Each row has a name. Each piece below is followed by the name of the row it came from, unless a question asks for something else. Each question is about the rows just above it.

J_575: [ 27  43  85  37 -20]
J_679: [ 85  43  27 -73  -5]
J_551: [-38   0  44 -64 -53]
J_389: [ -7  52  78 -21  21]
J_310: [ 24  39  78 -24  46]
J_394: [27 43 85 37 16]
J_206: [ 33  28  48 -15  51]
J_213: [-64 -18  18   0   4]
J_361: [ 24  37  69 -49   1]
J_629: [-71  -7  55 -47 -23]
J_212: [-31   6  21 -49 -34]
q: [ 27  43  85  37 -20]	J_575
[43 27] is in which row?	J_679
q: [-64 -18  18   0]	J_213

J_322: [ -2   4   1 -12 -10]
J_665: [  8 -13   7  -8  16]
J_204: [ 5  4 22  0 42]
J_859: [ -4   3   1 -12  -9]
J_538: [15 75 -1 26  8]
J_903: [ -4   3   1 -47 -26]
J_714: [ 10  16  -2 -23 -15]
J_555: [-31  21 -15 -19 -14]
J_423: [ 18  25  -3 -31 -19]
J_239: [-19 -14   6   2  -1]
[ 4 22] is in which row?	J_204
Which row holds [26  8]?	J_538

J_296: [-21  -7 -10  -2  -7  -5   9 -16  12  16  46   6   0  -1 -11 -25 -35  21
   1  23   2  20  11  -4  20  28 -28  29   7 -20 -23  16  18   6  -8  -6
 -13 -17  35  -4 -15 -29  17   5  19  -6 -14  23 -15  11 -39  -9  11  -8
 -15  -2  -1  10  15  -3 -19  -9]
J_475: [ 13  -7 -28 -27 -64 -39  27   8 -25 -35  48  31 -25 -13  19 -21  -6  19
 -10  -3  -5  10  17 -21  -1  30  18   0  10 -25  40  18  -9  15  33   4
   3 -30  28 -40  15   4  48   1   1 -12 -22  10 -30 -21 -45 -36 -49 -56
  10  31  -3 -16  28  11  -5 -19]
J_398: [ -4 -26   5  24 -74  79   4 -42  37 -29  -1 -13   3  12 -19  -6   0 -20
  36 -50   3 -36  -6  -6   9 -15  39  19  18  22 -17 -25  13 -25 -33  20
   4  14 -29  51 -36 -19 -75  14   5  36  61 -32  33   0  73  61  39  44
   7 -58  55  39 -26   2  34  28]
J_685: [ -4 -26   5  24  18  79   4 -42  37 -55  -1 -13   3  12 -19  -6   0 -18
  36 -50   3 -36  -6  -6   9 -15  39  19  18  22 -17 -25  13 -25 -33  20
   4  14 -29  51 -36  17 -75  14   5  36  61 -48  33   0  73  61  39  44
   7 -58  55  39 -26   2  34  28]
Shuffled J_475 with one entry gone: [ 10  28 -13  30  10 -22  13  -6  15 -12 -30 -21 -10 -45 -39  -5   4 -49
 -19  -9 -64 -40  19  17  28   4 -35  18 -25 -21  33  -5  31   1 -16  -7
  31 -25  48   3  48  18  -3  15   0  40  10  -1 -30  -3 -56  19 -28  11
  27   8 -27 -21  10   1 -25], missing	[-36]
Which entry of J_398 is missing from [-29 -17   0  73  39  61  39 -36  -6   9 -36  37   5  14  55 -26  19   3
 -19 -74  51 -50 -19  61   4  36  12  20  14   7  28  44  79 -32 -26  33
  39 -25  22 -20 -42  36 -29 -58  -4  -6  18  -6   3  -1 -25  24   4 -15
   5  13   0 -33   2 -13  34]?	[-75]

J_333: [ 28  26 -19 -18  42 -24  43  -9 -18 -23 -21 -24  34  41 -19  34 -16 -20
 -19]
J_694: [ 54  57 -54 -54  82 -52  69 -51 -41 -53 -59 -52  60  81 -65  65 -50 -60
 -55]
J_916: [  4 -12  19  21   3  18   0   6   6  22  13  10  -5   3  26   7  20  14
  23]
J_622: [ 34  34 -29 -28  52 -28  45 -28 -22 -29 -31 -28  38  51 -32  41 -26 -30
 -30]
J_742: [ 32  31 -27 -25  50 -23  40 -31 -20 -24 -29 -25  33  49 -29  40 -23 -28
 -26]
J_280: [-11 -20  26  32 -15  32 -15  15  24  29  31  29 -17 -15  41 -11  30  36
  29]
J_934: [ 22  23 -19 -15  36 -11  28 -24  -8 -16 -16 -12  23  35 -17  28 -14 -13
 -19]
J_395: [-38 -43  49  61 -51  64 -47  35  52  54  66  63 -45 -51  76 -42  56  76
  52]
J_609: [ 6 -6 14 16  7 10  8 10  4 13 10  6  2  7 21  9 15 12 16]
J_867: [ 44  42 -38 -38  66 -37  54 -41 -32 -36 -45 -40  45  65 -46  54 -36 -46
 -38]
J_76: [-17 -34  43  47 -29  39 -20  39  26  42  43  34 -24 -28  59 -19  45  47
  47]
J_792: [ 41  45 -38 -38  62 -43  63 -20 -30 -44 -39 -40  52  60 -42  47 -34 -37
 -41]
[-54  82 -52  69] is in which row?	J_694
Which row holds [-12  19  21]?	J_916

J_621: [ 42 -24  45 -25]
J_482: [ 42 -24  40  26]
J_506: [60  5 59  6]
J_952: [ 52 -17 -27 -25]
J_294: [ 49 -66  43  53]
J_411: [ 82 -19  -8  -9]
J_175: [ 39 -57  21  63]
J_397: [14 21 41  4]
q: [ 5 59]	J_506
[59  6] is in which row?	J_506
[ 42 -24  40  26] is in which row?	J_482
Shuffled J_506 with one entry gone: [ 6 59  5], missing	[60]
Which entry of J_175 is missing from [ 39  63 -57]?	[21]
Which row holds [-57  21]?	J_175

J_288: [-32  57  35 -20   5  16   8  89  24  34]
J_349: [-22  46 -30  -3  22  42 -29  89  41  34]
J_724: [-32  57   6 -20   5  16   8  89  24  34]
J_567: [ 46 -30  -3  22  42  -4  89  41  58 -49]
J_167: [  8  90  33   9  56 -19 -17  -8  41 -62]
Shuffled J_167 with one entry gone: [  9 -62  41  90 -17  56  -8  33   8], missing	[-19]
Shuffled J_288 with one entry gone: [-20  24 -32  35  89   8  16  57   5], missing	[34]
Which entry of J_349 is missing from [ 22  46  34  41  89  42 -29  -3 -22]?	[-30]
Which row holds [ 46 -30  -3  22  42 -29  89  41]?	J_349
Which entry of J_567 is missing from [ 58  -4  46 -49  22  42 -30  41  89]?	[-3]
q: [-32  57   6 -20   5  16   8  89  24  34]	J_724

